Each row below holds a small network's activations on one input, seen along a few directions.
Each table varies a few parts of the input and shows all the possible inputs, shuffled.
Descriptions start from the smaller parts, as in this example, which fits no table here: one of 8 places around a ring, together with either a single point or one of 9 places along a line or (one of 3 separate values, together with one of 6 places along a line).
Shared parts are said once, and a part with two or three values counts as separate values.
In the rows, zero is written as 128.

Other details of the inputs vary at random and push rows far along two fixed directions, the same in every table; ignore that.

Rows:
x1: [109 149 144 108 100 126 167 144 184 138 110 114 135]
x2: [110 142 151 211 167 163 138 162 108 156  91 146 111]
x3: [132 143 129 104 130  95 164 168 170 133 102 112 165]
x4: [112 137 160 206 167 165 129 144  97 163  87 159 114]
x5: [162  96 104 150 158 153  64  83  43 102 151 146 116]
x6: [103 143 150 206 174 172 145 139 113 169  85 142  84]
x7: [ 98 154 149 118  87 112 168 164 198 149 112 114 132]
x8: [108 124 192 205 212 141 162 138  96 169  89 160 136]
x9: [183  98  93 128 190 139  81  82  40 111 132 147 127]
x10: [108 136 161 206 175 173 140 123 104 170  72 146  91]
x11: [146 120  87  40  72  99 108 102 153  86 184  99 135]
x12: [118 132 150 195 175 175 136 111  97 158  82 143  95]
x13: [ 98 151 159 132  94 115 162 174 185 151 103 128 152]
x14: [132 144 137 106 127  95 164 166 169 138  97 116 166]
x15: [147 115  95  52  80 102 101  90 143  90 171 102 139]
x16: [162  99 101 144 157 157  65  88  45 102 156 150 113]
x17: [ 99 152 140 118  92 112 167 166 197 145 116 108 129]
x18: [100 155 148 112  93 117 176 162 198 147 107 110 131]
x19: [ 99 147 157 127  94 114 159 150 187 150 102 115 137]
x20: [180  96  96 131 189 134  78  80  43 109 127 142 131]
x21: [ 93 154 158 118  83 110 166 167 200 150 108 122 143]
x22: [145 115 106  84  93 104  99 112 126  94 160 117 156]
x23: [147 119  92  38  70 100 105  97 153  88 181 104 139]
x24: [149 118  99  84  94 110  99 124 124  89 171 117 146]
x25: [158 101  85 147 162 154  73  92  45 103 160 142 100]
x26: [152 116  90  38  78 104 107  93 146  87 178 106 135]
x27: [107 140 149 213 169 164 140 150 107 167  88 149  93]
x28: [ 97 147 163 144 101 115 159 167 177 151  95 125 153]
x29: [103 141 158 214 170 169 139 143 105 171  83 154  90]
x30: [145 118  95  74  86 103 104 121 133  93 172 115 145]
x31: [109 138 161 210 167 167 133 139 102 172  83 160  99]
x32: [155  98 102 144 154 152  68  70  51 109 149 143  98]
x33: [ 94 147 183 110 124  81 205 185 201 148 121 120 179]
x34: [161  87 111 135 204 133 100  88  40 101 176 146 123]
x35: [161 104  90 134 166 167  88  69  53 106 150 136  87]
x36: [145 121  92  80  93 104 106 127 133  90 172 112 146]
x37: [148 115  93  48  75 101 101  97 145  92 180 110 136]
x38: [100 152 139 113  97 116 176 164 197 144 111 106 129]
x39: [106 141 158 215 168 165 139 147 105 171  83 155  95]
x40: [159  97 102 146 154 150  69  73  49 110 148 144 103]
x41: [ 94 154 145 121  88 109 170 175 201 144 114 111 136]
x42: [149 106 123  35 110  71 134 115 146  87 193 118 182]
x43: [152 115  79  58 100 118 113  98 132  84 175 101 126]
x44: [ 98 156 155 131  92 109 166 183 189 145 107 121 154]
Description of these inputs: one of 4 places along a line, together with either one of 2 separate values or one of 9 places along a line.
The inputs of x4 and x22 match in every part but the place on the line of 4. If x1 is changed in the same way as x4 into x22, which row does it become? -> x12
The inputs of x7 and x37 match in every part but the place on the line of 4. If x29 is changed in the same way as x7 into x37, which row does it become? -> x21
Change only the place on the line of 9 in x27. List by row number the other rows that result. -> x2, x6, x17, x25, x36, x38, x41, x43
Change only the choice among 2 separate values in x3. List by row number the other rows that result. -> x34
A walk changes only the place on the line of 4. It starts at x25 and steps to x30. List the rest of the walk in order. -> x13, x28

Rows:
x45: [118 122 159 199 210 175 141 105  74 170  97 167  89]
x46: [ 96 158 129 134  81 156 154 130 183 156 102 106  79]
x47: [160 109  86  84  94 109  90 119 110  78 180 124 152]
x48: [152  95 105  76 104 103  85 103 104  86 192 123 138]
x49: [117 123 147 210 216 171 140 114  68 165  97 159  84]
x50: [ 94 144 152 117  89  94 162 177 185 136 130 124 156]
x51: [121 136 143 173 170 155 157 148 125 152  90 134 119]
x52: [ 98 145 165 112  88 104 156 156 188 128 126 117 166]
x53: [157 120  88  46  69  88  97 128 135  79 176 110 166]
x54: [166 118  90  80  92  99  84 114 122  93 164 121 157]
x55: [133 123 133 200 161 154 109 131  82 150  83 152 125]
x56: [ 96 154 157 128  90  97 162 185 188 139 123 115 161]
x57: [173 105  79  82 150 132  89  84  75  90 158 120 122]
x58: [171  94  85 138 197 156  79  64  30 100 168 135  92]
x59: [173 101  76  85 143 123  85  79  83  96 140 119 128]
x60: [127 144 143 157 166 136 144 140 132 158  77 133 118]
x61: [104 148 167  97 101 100 189 143 198 137 113 111 152]
x62: [103 132 159 138 118 125 139 147 149 146 128 136 148]
x63: [116 126 164 177 181 150 158 128 117 161 104 144 102]
x64: [ 84 162 133 125  40 135 142 163 210 140 114 110 107]
The inputs of x56 and x58 match in every part but one. If x62 is changed in the same way as x56 into x58, which row does it become? -> x45
Describe the family of inputs behind these rows. -> one of 2 separate values, together with either a single point or one of 9 places along a line
Change only the choice among 2 separate values in x59. List by row number the other rows that result. -> x55
Change only the choice among 2 separate values in x61. List by row number the other rows that result. -> x52
